[179 101 142 116 157 102] = z584
[124  94 158  99  80 127] = z581
[ 99 109 126 183 179 116] = z268
after: [157]  [102]
after: [126]  [183]
after: [101]  [142]
after: [158]  [99]
after: [183]  [179]

[136 116 168 128 127 105 122 130 121 124 138] = z714
[133 119 147 131 136 115 118 134 119 126 132] = z994
[124 142 130 126 139 135 124 129 120 129 136] = z818
[125 132 125 130 117 121 149 140 129 126 115] = z852
[124 142 130 126 129 135 124 129 120 129 141] = z80
[133 119 147 131 136 115 115 134 137 112 132] = z276
[117 127 113 123 128 112 125 137 119 113 115] = z511
find: [117 127 113 123 128 112 125 137 119 113 115]  z511
after: [105]  [122]
find: [136 116 168 128 127 105 122 130 121 124 138]  z714
after: [118]  [134]
find: [124 142 130 126 139 135 124 129 120 129 136]  z818
after: [116]  [168]

[ 85 104  98  83] = z802
[110  99 112  82] = z122
[132 102 173 169] = z804
after: [112]  [82]
after: [99]  [112]
after: [110]  [99]
after: [98]  [83]
after: [173]  [169]

[138 106 176 177 108 137 136] -> z23
[120 133 105 126 147 119 119] -> z59
[145  97  87 155 146 128 120] -> z541
[124 135 166 133 106 132 139] -> z437
[119 112 128 160 122 112 141] -> z120
[ 90 136 111 149 134  88 135] -> z856
[138  95 142 172 118 138 132] -> z171
[ 95 137 168 167 124 102 138] -> z230
[119 148 176 136 131 135 117] -> z999
after: [172]  [118]
after: [108]  [137]
after: [167]  [124]
after: [105]  [126]
after: [88]  [135]
after: [147]  [119]
after: [149]  [134]

[141 130 134 119 136 116 129 125 129 119 125 121] = z222
[141 130 134 121 148 116 127 125 124 127 120 129] = z462
[141 130 134 121 148 116 127 125 124 119 118 128] = z535
[137 130 134 127 136 114 127 133 135 139 137 115] = z416
[141 125 134 121 139 116 159 125 118 119 125 115] = z770
[141 130 134 121 136 116 127 125 124 119 125 115] = z509
[141 120 134 121 136 116 127 125 124 119 125 126] = z108
[135 130 134 121 136 116 127 125 134 119 125 106] = z712
[141 123 143 108 120 125 127 125 124 121 125 115] = z556
after: [159]  [125]
find: [137 130 134 127 136 114 127 133 135 139 137 115]  z416
find: [141 120 134 121 136 116 127 125 124 119 125 126]  z108
after: [114]  [127]
after: [108]  [120]
find: [141 130 134 121 148 116 127 125 124 127 120 129]  z462
after: [143]  [108]

[122 127 158 127 111 171 131 123 125 108 123] -> z490
[104 124 159 142 107 165 119 127 149 124 125] -> z300
[104 124 159 119 107 165 119 127 149 124 125] -> z851
[ 71 160 137 138 108 144 115 144 142 146 128] -> z401
[106 140 167 125 110 174 130 122 144 113 128] -> z946
[102 167 117 129 138 124 125 146 134 128 123] -> z838
[104 124 159 119 107 165 125 124 166 115 138] -> z795
[ 93 155 132 135 134 136 125 143 175 129 141] -> z718
[ 94 163 117 120 128 127 117 145 162 124 126] -> z913
[111 155 109 121 129 120 121 145 130 134 125] -> z628
[ 84 124 132 106 119 144 122 149 141 129 126] -> z361
[ 88 151 134 130 132 141 124 143 166 128 134] -> z27
find: [ 71 160 137 138 108 144 115 144 142 146 128]  z401
find: [102 167 117 129 138 124 125 146 134 128 123]  z838

[162 119 110 145 162 171 118] = z94
[119  99 159 109 160  91 132] = z731
[102 155 105 131 176 164 151] = z909
[103 166  78 155 143  95 115] = z518
[130  85 102 178 111 153 144] = z245
[160 102 142 155  94 109  90] = z127
[155 164 127 158 176 143  89] = z491
[ 98 154 170 153 136 163 100] = z31
after: [159]  [109]
after: [154]  [170]
after: [78]  [155]
after: [170]  [153]
find: [102 155 105 131 176 164 151]  z909

[108 148 120 102 111 160 122 156  97 157 123 155  84 119 135 155 157 172
 120 181 102 106] = z512
[135 140 117 156 145 119 163 137 132 121  99 144 121 133 140 109 143  90
 151 117 118 106] = z867
[137 110 138 131 131 113 115 106 146 113 145 104 159 132 118 120 103 119
 122 101 147 153] = z761
[118 161 108 129 134 149 173 153 100 130  91 167  83 131 137 116 164 119
 159 173  85  92] = z905
[128 144 116 146 135 129 151 151 122 139 101 153 105 126 145 128 154 130
  94 132 116  96] = z96
[135 109 139 129 127 114 106 111 145 123 149 105 155 128 122 131 106 128
 114 100 152 150] = z742
[137  93 150 119 120 109  80  95 154 120 171  84 176 126 112 137  85 142
  98  87 169 173] = z13
after: [112]  [137]
after: [93]  [150]

